A small network was shown many inputs. Here are its activations along a few directions, one row for each input.
Each table varies a few parts of the input and shows all the possible inputs, shuffled.
Descriptions start from the smaller parts, as in this example, which fits no table here: one of 4 places along a line, together with either a single point or one of 11 places around a ring or (one of 3 separate values, together with one of 8 places around a ring).
Shared parts are said once, and a part with two or three values counts as separate values.
In the rows, zero is written as 100.

Other details of the inputs shift rows strongly along three fixed directions, in all tables alike. That doesn't count.

A family of inputs:
x1: 94,93,87,147,82,109,90,113,124,92,109,102
x2: 132,67,78,143,119,122,89,90,86,80,125,65
x3: 85,115,92,75,69,86,116,115,120,116,82,107
x4: 112,103,87,156,98,95,88,109,114,87,107,99
x5: 127,69,78,139,122,113,104,88,88,76,120,63
x6: 97,94,87,145,83,108,99,110,127,84,101,95
x7: 88,90,79,68,101,117,114,103,93,103,94,91
x8: 113,66,121,130,113,139,108,66,89,95,120,32
x9: 79,116,131,76,60,100,120,98,122,134,79,74
x10: 84,113,92,77,72,97,99,118,121,122,84,113
x11: 96,104,64,49,104,112,113,109,67,119,84,89
x12: 88,121,143,74,132,87,100,77,92,85,98,145
x13: 118,92,94,148,83,92,92,110,125,88,111,88
x14: 90,124,99,83,93,84,105,115,93,111,80,121
x15: 121,63,78,144,105,124,90,96,88,87,124,70
x16: 81,109,99,79,69,86,113,121,111,116,84,111
x17: 99,78,45,75,110,144,104,101,75,105,107,70
x18: 96,117,94,106,70,79,114,120,125,107,85,104
x19: 103,103,82,136,100,102,95,115,100,95,101,100
x20: 91,89,79,69,93,122,99,106,91,118,100,94
x21: 101,93,90,130,82,92,107,111,111,98,101,92
x22: 120,91,94,150,84,86,91,110,119,89,110,87
x23: 95,81,84,65,88,115,100,108,93,117,106,89
x24: 85,108,97,102,67,87,112,117,133,106,88,106
x25: 111,68,83,135,124,133,93,89,81,73,120,79
x26: 100,114,93,75,70,73,105,122,108,122,84,104
x27: 93,121,97,77,93,79,114,112,99,108,79,114
x28: 92,131,136,75,80,91,120,87,113,131,76,75
x29: 92,102,78,39,124,122,94,91,71,116,100,105
x30: 89,122,139,106,130,84,79,88,97,82,102,148
x31: 88,117,92,105,69,89,115,114,126,100,83,110
x32: 93,93,79,77,100,106,114,106,80,107,92,94
x33: 91,117,94,82,74,78,117,124,104,120,81,107
x34: 76,121,86,80,79,99,100,121,117,115,83,120
x35: 101,108,154,96,121,72,82,83,101,85,107,138
x36: 82,122,86,79,72,93,109,117,115,112,77,115
x37: 126,62,89,130,118,119,90,80,97,74,130,70
x38: 93,120,90,85,73,85,101,126,104,126,81,112
x39: 115,89,93,150,78,88,93,117,116,94,110,88
x40: 90,122,91,85,77,83,118,123,100,113,77,111
x41: 118,75,115,135,113,137,110,59,103,89,121,28
x42: 133,65,81,137,117,116,93,87,94,77,128,64
x43: 91,112,95,74,67,86,102,117,120,120,88,110
x44: 87,117,89,114,68,85,105,125,114,109,82,115
x45: 83,105,107,72,79,90,105,110,112,116,89,116
x46: 108,129,139,78,141,75,82,79,85,97,97,141
x47: 98,88,79,42,98,109,101,107,68,129,100,92
x48: 76,110,94,79,70,93,116,119,115,112,81,114
x49: 111,72,57,50,115,132,112,96,63,115,105,62
x50: 113,58,76,135,98,135,92,97,100,87,126,68
x51: 88,119,148,72,138,81,96,80,85,85,97,147
x52: 92,122,88,115,77,85,96,127,113,114,88,117
x53: 109,98,79,97,108,104,114,100,85,94,95,87
x54: 100,108,154,95,123,75,83,78,107,84,110,139
x55: 97,115,146,164,127,83,74,83,124,59,116,144
x56: 103,100,131,62,169,113,95,57,68,75,112,123
x57: 113,58,77,132,104,129,99,92,105,82,123,64
x58: 110,100,122,158,69,96,114,100,123,108,97,51
x59: 85,118,91,85,74,86,116,120,102,114,79,114
x60: 113,85,91,59,111,137,124,74,62,129,98,22
x61: 90,125,142,68,149,90,78,73,91,91,105,153
x62: 103,103,173,56,164,118,99,32,75,97,112,81
x63: 103,100,75,71,109,114,117,100,81,102,92,88
x64: 105,79,106,67,168,135,92,61,51,79,121,104
x65: 108,118,150,67,140,67,87,79,77,96,104,139
x66: 100,113,97,107,71,73,106,120,119,110,85,105
x67: 106,127,150,67,144,79,83,73,85,93,102,146
x68: 104,96,123,157,64,97,112,98,127,109,97,55
x69: 118,82,107,73,180,118,100,63,40,76,120,96
x70: 103,96,106,193,47,77,89,125,171,81,108,101
x71: 96,76,59,18,129,142,119,87,50,112,99,73
x72: 93,123,86,111,73,88,107,122,120,104,80,110
x73: 105,131,140,128,141,76,79,81,106,70,106,147
x74: 113,92,153,136,144,95,71,68,94,64,126,127
x75: 106,82,44,57,119,142,101,102,61,118,107,72
x76: 88,112,103,70,82,86,106,106,113,114,86,113
x77: 112,64,76,138,112,132,106,93,87,74,118,69
x78: 116,60,76,135,104,136,91,93,104,84,126,66
x79: 111,70,50,57,104,137,106,108,55,125,107,60
x80: 112,56,79,135,101,125,98,98,94,84,122,66
x81: 93,120,149,70,138,85,80,78,84,95,101,148
x82: 86,101,64,53,102,117,104,113,66,124,91,98
x83: 85,88,80,39,96,117,117,104,81,121,95,91
x84: 98,121,88,110,68,87,99,124,126,115,84,108
x85: 88,121,87,79,78,86,119,120,111,111,76,110
x86: 87,128,78,86,76,85,104,129,106,119,77,113
x87: 95,112,103,100,73,89,96,110,125,107,91,113
x88: 97,93,89,149,85,107,87,114,117,91,108,102
x89: 91,116,88,106,61,91,99,120,131,114,86,109
x90: 118,104,161,190,114,55,73,84,132,57,122,133
x91: 97,113,157,65,137,78,80,78,84,94,108,146
x92: 97,106,114,126,80,73,98,109,118,99,96,115
x93: 114,105,141,150,156,90,68,68,90,64,127,136
x94: 106,83,97,141,72,95,95,109,135,88,110,88
x95: 91,116,99,80,86,88,95,112,97,122,87,120
x96: 112,90,97,150,86,88,100,110,114,89,107,89
Description of these inputs: one of 8 places around a ring, together with either a single point or one of 11 places around a ring.
- Changing only the place on the ring of 8 turns x32 into x51. The same change can be made to x47. Which row results? => x91
- Changing only the place on the ring of 8 turns x10 into x89. The same change can be made to x57. Which row results? => x76
- Changing only the place on the ring of 8 turns x81 into x95. The same change can be made to x16. Which row results? => x21
- A walk changes only the place on the ring of 11. It starts at x40 and steps to x69. List the rest of the walk in order. => x33, x96, x65, x39, x79, x38, x52, x19, x14
- List by row number the other rows that have the place on the ring of 8 in common with x20. => x1, x9, x12, x23, x45, x48, x50, x54, x55, x64, x83
- Change only the place on the ring of 8 in x68. List by row number the other rows that result. => x8, x9, x28, x41, x58, x60, x62
- List by row number the other rows that have the place on the ring of 8 in common with x63. => x13, x18, x28, x42, x49, x67, x72, x73, x75, x84, x85

A family of inputs:
x97: 99,111,107,149,79,101,105,103,127,100,94,78
x98: 101,97,118,36,107,99,103,90,76,126,97,91
x99: 92,143,143,122,115,61,85,97,116,86,91,163
x100: 85,109,110,107,52,93,105,115,137,121,86,93
x101: 113,67,106,88,151,112,75,77,78,72,133,122
x102: 106,77,87,83,106,130,104,87,82,110,109,58
x103: 114,92,93,75,113,106,107,94,68,115,102,71
x104: 96,94,71,169,77,110,92,122,127,82,105,97
x105: 90,144,100,79,71,64,111,125,110,126,65,122
x106: 99,106,121,75,160,106,81,72,67,84,113,138
x107: 90,94,103,31,94,112,105,94,84,133,95,87
x108: 140,76,103,134,159,107,82,75,63,66,133,91
x109: 102,88,111,102,161,125,80,70,77,66,123,123
x110: 103,116,104,135,69,81,108,116,120,110,87,87
x111: 87,113,85,113,70,85,94,129,122,106,90,124
x112: 113,77,83,154,61,81,129,119,134,74,101,73
x113: 101,99,78,38,109,97,100,111,62,123,93,112
x114: 87,100,73,73,66,92,141,119,111,104,77,87
x115: 74,99,67,12,106,125,103,108,79,125,92,120
x116: 98,74,87,79,105,141,105,83,86,111,110,60
x117: 77,147,110,82,66,79,117,120,114,132,62,109
x118: 101,116,102,72,73,76,113,120,95,132,79,94
x119: 103,133,164,133,110,61,90,82,124,91,98,126
x120: 117,93,76,117,133,127,103,86,69,89,107,70
x121: 105,90,155,112,110,89,83,75,117,86,117,113
x122: 108,58,45,152,68,122,94,127,118,87,118,75
x123: 106,82,99,67,106,116,102,87,79,115,107,69
x124: 94,118,97,43,109,107,115,97,68,131,82,88
x125: 89,94,104,11,90,105,107,100,79,142,90,91
x126: 97,100,86,128,71,83,90,125,121,97,101,118
x127: 95,71,89,79,102,145,103,82,92,107,112,64
x128: 115,68,59,177,61,101,90,133,128,85,116,81
x129: 83,135,112,99,58,80,112,118,128,128,73,101
x130: 91,117,82,137,77,95,99,122,119,98,88,112
x131: 112,62,75,119,106,147,105,84,88,98,118,39
x132: 96,83,103,132,51,103,100,112,143,105,105,79
x133: 127,119,143,157,136,62,84,81,104,67,110,126
x134: 101,104,62,127,86,113,106,120,99,102,93,82
x135: 85,128,91,79,61,66,102,134,112,126,76,134
x136: 93,79,66,139,92,128,93,111,120,80,113,98
x137: 100,82,80,101,85,97,90,119,106,97,107,112
x138: 118,107,126,190,120,76,76,92,121,56,119,130
x139: 112,138,148,159,126,61,87,83,116,70,97,136
x140: 116,112,130,75,161,84,84,73,58,87,111,130
x141: 90,134,153,74,103,43,120,93,118,84,80,151
x142: 80,107,74,77,74,103,142,113,110,101,73,88
x143: 91,116,165,120,100,81,85,80,137,87,104,130
x144: 115,99,80,55,113,97,108,105,60,120,92,87
x145: 91,127,119,74,56,62,110,123,118,136,75,107
x146: 109,121,130,78,168,94,87,68,59,85,107,132
x147: 116,64,91,135,144,128,78,79,86,60,135,100
x148: 90,93,74,140,71,106,94,124,130,90,101,107
x149: 88,127,143,83,124,69,120,79,107,75,86,138
x150: 75,101,96,33,93,134,110,92,93,128,89,88
x151: 109,66,78,120,112,150,104,82,87,95,117,41
x152: 120,101,157,82,169,93,85,49,65,86,120,107
x153: 108,49,45,113,109,147,94,103,92,84,128,72
x154: 111,46,45,113,104,140,91,105,92,85,131,71
x155: 80,108,107,85,80,116,107,99,115,118,88,88
x156: 96,128,91,76,93,84,103,119,92,118,82,118
- What is each input in this table made of? => one of 5 places along a line, together with either a single point or one of 11 places along a line
- Changing only the place on the line of 5 turns x136 into x153. The same change can be made to x104. Which row results? => x111
- Changing only the place on the line of 5 turns x114 into x112. The same change can be made to x147. Which row results? => x137
- A walk changes only the place on the line of 5. It starts at x117 and steps to x124. List the rest of the walk in order. => x110, x103, x118
- List by row number the other rows that have the place on the line of 5 in common with x106. => x99, x115, x116, x124, x127, x129, x131, x139, x146, x148, x149
- A walk changes only the place on the line of 5. It starts at x121 and steps to x132. List the rest of the walk in order. => x143, x127, x150

A family of inputs:
x157: 112,102,125,82,132,98,85,71,86,91,106,118
x158: 102,116,110,129,94,78,92,109,111,100,99,110
x159: 96,95,108,77,126,111,91,86,81,100,114,109
x160: 87,119,92,112,62,89,104,127,106,114,83,98
x161: 104,99,77,84,110,116,100,97,79,102,98,82
x162: 105,124,128,127,121,84,89,86,110,78,99,121
x163: 81,93,52,27,82,122,129,114,75,134,72,81
x164: 97,124,89,111,70,83,103,127,125,114,84,105
x165: 109,84,82,119,84,108,109,115,114,93,104,77
x166: 74,105,99,45,97,109,101,104,78,124,90,111
x167: 105,92,128,129,107,104,104,79,103,99,111,70
x168: 117,61,55,140,97,126,111,103,97,88,117,60
x169: 103,76,73,90,113,129,98,96,89,102,115,80
x170: 94,129,102,84,96,93,105,111,105,110,82,111
x171: 79,108,94,99,45,87,115,137,118,117,75,97
x172: 85,120,121,39,100,97,100,101,80,127,76,124
x173: 106,107,83,111,94,94,99,117,110,109,97,95
x174: 116,72,81,145,113,109,99,90,99,78,119,82
x175: 118,63,71,139,94,117,101,97,102,78,118,60
x176: 119,78,103,106,131,126,90,79,75,86,121,84
x177: 101,113,102,81,84,92,100,110,111,116,91,112
x178: 96,104,105,69,118,92,104,95,79,110,102,117
x179: 84,109,121,57,130,110,96,85,79,104,99,123
x180: 109,102,96,85,122,108,96,93,74,103,107,94
x181: 112,64,70,96,117,135,108,91,79,85,109,60
x182: 95,125,141,110,93,78,104,81,128,105,95,100
x183: 111,107,114,136,88,87,88,97,126,87,105,112
x184: 87,113,108,116,84,88,111,112,112,100,90,115
x185: 81,109,87,89,62,92,119,129,106,122,81,107
x186: 81,105,97,50,102,107,116,105,72,120,83,109
x187: 117,77,94,146,120,108,98,82,97,70,121,89
x188: 122,75,97,144,114,124,91,81,100,71,117,79
x189: 108,105,117,125,117,80,98,93,111,87,107,123
x190: 115,73,77,89,105,129,98,95,76,107,113,72
x191: 105,93,76,51,97,112,103,107,85,126,96,91
x192: 102,112,141,73,134,100,106,66,93,106,104,93
x193: 111,103,127,118,117,76,92,95,117,83,109,118
x194: 107,95,107,82,119,97,97,86,89,88,109,102
x195: 93,118,128,57,139,94,108,84,81,101,90,136
x196: 98,102,103,136,89,99,94,108,130,87,106,107
x197: 118,85,110,131,122,92,91,84,105,71,122,97
x198: 92,116,128,108,101,74,101,100,102,99,96,132
x199: 114,99,100,101,139,113,92,77,77,83,115,92
x200: 105,84,62,139,69,105,112,115,118,95,103,79
x201: 91,112,121,112,102,83,86,91,121,91,99,127
x202: 94,122,123,62,124,88,92,91,71,112,92,121
x203: 101,109,120,81,131,94,103,84,86,91,101,125
x204: 100,112,131,112,92,81,88,101,109,102,95,124
x205: 114,105,129,132,117,98,87,80,112,74,108,115
x206: 91,119,96,46,110,104,103,103,69,120,87,104
x207: 106,97,112,117,92,91,90,103,103,104,103,106
x208: 118,97,103,135,127,96,86,85,98,78,118,96
x209: 82,124,110,131,61,76,96,118,148,97,90,125
x210: 93,131,122,114,61,69,95,114,139,104,81,130
x211: 120,76,110,145,116,118,88,84,91,78,121,84
x212: 114,78,75,126,83,121,98,100,104,93,105,71
x213: 94,107,126,73,142,107,91,78,89,91,104,125
x214: 81,112,101,22,94,99,117,113,80,126,78,108
x215: 103,90,113,133,128,112,87,78,106,69,118,103
x216: 93,107,112,109,70,97,117,102,123,122,93,71
x217: 99,107,105,108,83,85,104,108,120,91,95,103
x218: 93,82,67,121,74,119,101,110,113,101,101,77
x219: 91,105,121,73,129,106,92,83,81,96,110,119
x220: 107,109,123,70,128,105,94,85,88,98,96,119
x221: 103,115,141,119,116,76,95,87,119,72,99,127
x222: 97,96,114,82,136,101,85,75,86,93,113,118
x223: 82,96,71,101,54,99,103,130,117,124,96,93
x224: 110,102,124,77,130,96,87,81,80,101,109,119
x225: 113,96,96,101,130,109,91,83,80,89,111,91
x226: 94,113,119,124,94,77,88,107,136,95,101,129
x227: 94,121,129,114,108,77,104,94,117,87,89,135
x228: 108,96,87,102,121,120,101,96,83,97,104,80
x229: 106,72,41,72,69,127,108,117,90,128,94,61
x230: 87,98,119,80,124,112,94,87,80,101,102,113
x231: 96,107,99,90,76,106,104,111,103,112,91,103
x232: 112,97,89,135,73,105,99,115,126,96,101,91
x233: 92,128,87,125,53,74,103,129,136,111,83,105
x234: 96,88,77,44,96,106,111,113,77,125,96,86
x235: 93,108,110,66,118,99,107,92,76,104,99,117
x236: 100,120,117,120,110,88,92,92,106,86,89,113
x237: 126,77,98,140,119,112,85,83,100,77,125,85
x238: 82,88,62,62,74,114,106,125,93,136,92,86
x239: 104,76,75,83,94,132,119,85,89,119,102,37
x240: 84,121,108,130,63,74,93,117,147,99,92,125
x241: 103,83,81,139,83,100,106,112,105,100,107,86
x242: 99,66,64,75,89,129,112,110,71,108,103,56
x243: 88,121,118,114,80,71,106,113,116,104,92,130
x244: 92,113,72,108,57,83,103,128,121,121,78,93
x245: 104,76,94,104,137,132,91,76,83,80,116,86
x246: 105,83,111,103,108,99,96,93,84,90,112,92
x247: 88,105,106,43,95,83,105,110,84,124,88,112
x248: 89,115,111,109,93,79,88,102,124,99,98,125
x249: 92,111,103,93,68,79,107,126,120,111,88,106
x250: 103,105,128,122,104,83,97,99,110,82,106,112
x251: 88,84,68,83,80,121,103,116,94,122,101,80
x252: 100,100,99,141,85,91,105,102,118,84,97,105
x253: 118,67,83,104,124,116,96,87,83,83,119,73
x254: 97,91,52,115,53,106,109,137,103,127,91,67
x255: 104,104,131,70,144,99,99,81,85,85,102,117
x256: 95,90,77,50,92,110,112,104,82,110,90,82
x257: 94,128,95,89,84,89,104,118,109,113,84,107
x258: 113,73,73,136,106,120,107,94,96,80,116,75
x259: 104,97,85,122,68,91,108,125,130,100,98,90
x260: 83,133,115,86,86,85,102,116,100,115,77,119
x261: 107,82,71,120,92,106,108,106,103,98,106,86
- What is each input in this table made of? => one of 5 places along a line, together with either a single point or (one of 4 places along a line, together with one of 5 separate values)
- Changing only the place on the line of 5 turns x197 into x193. The same change can be made to x208. Which row results? => x173
- Changing only the place on the line of 5 turns x172 into x220. The same change can be made to x185. Which row results? => x203
- A walk changes only the place on the line of 4. It starts at x205 and steps to x210. List the rest of the walk in order. => x183, x237
- Change only the place on the line of 5 in x194. List by row number the other rows that result. => x175, x246, x249, x259
- Change only the place on the line of 4 in x170. List by row number the other rows that result. => x164, x173, x257
- Change only the place on the line of 5 in x214. List by row number the other rows that result. => x171, x181, x221, x255
- Change only the choice among 5 separate values in x247. List by row number the other rows that result. => x207, x238, x241, x254
- Change only the choice among 5 separate values in x210. List by row number the other rows that result. => x199, x209, x217, x258
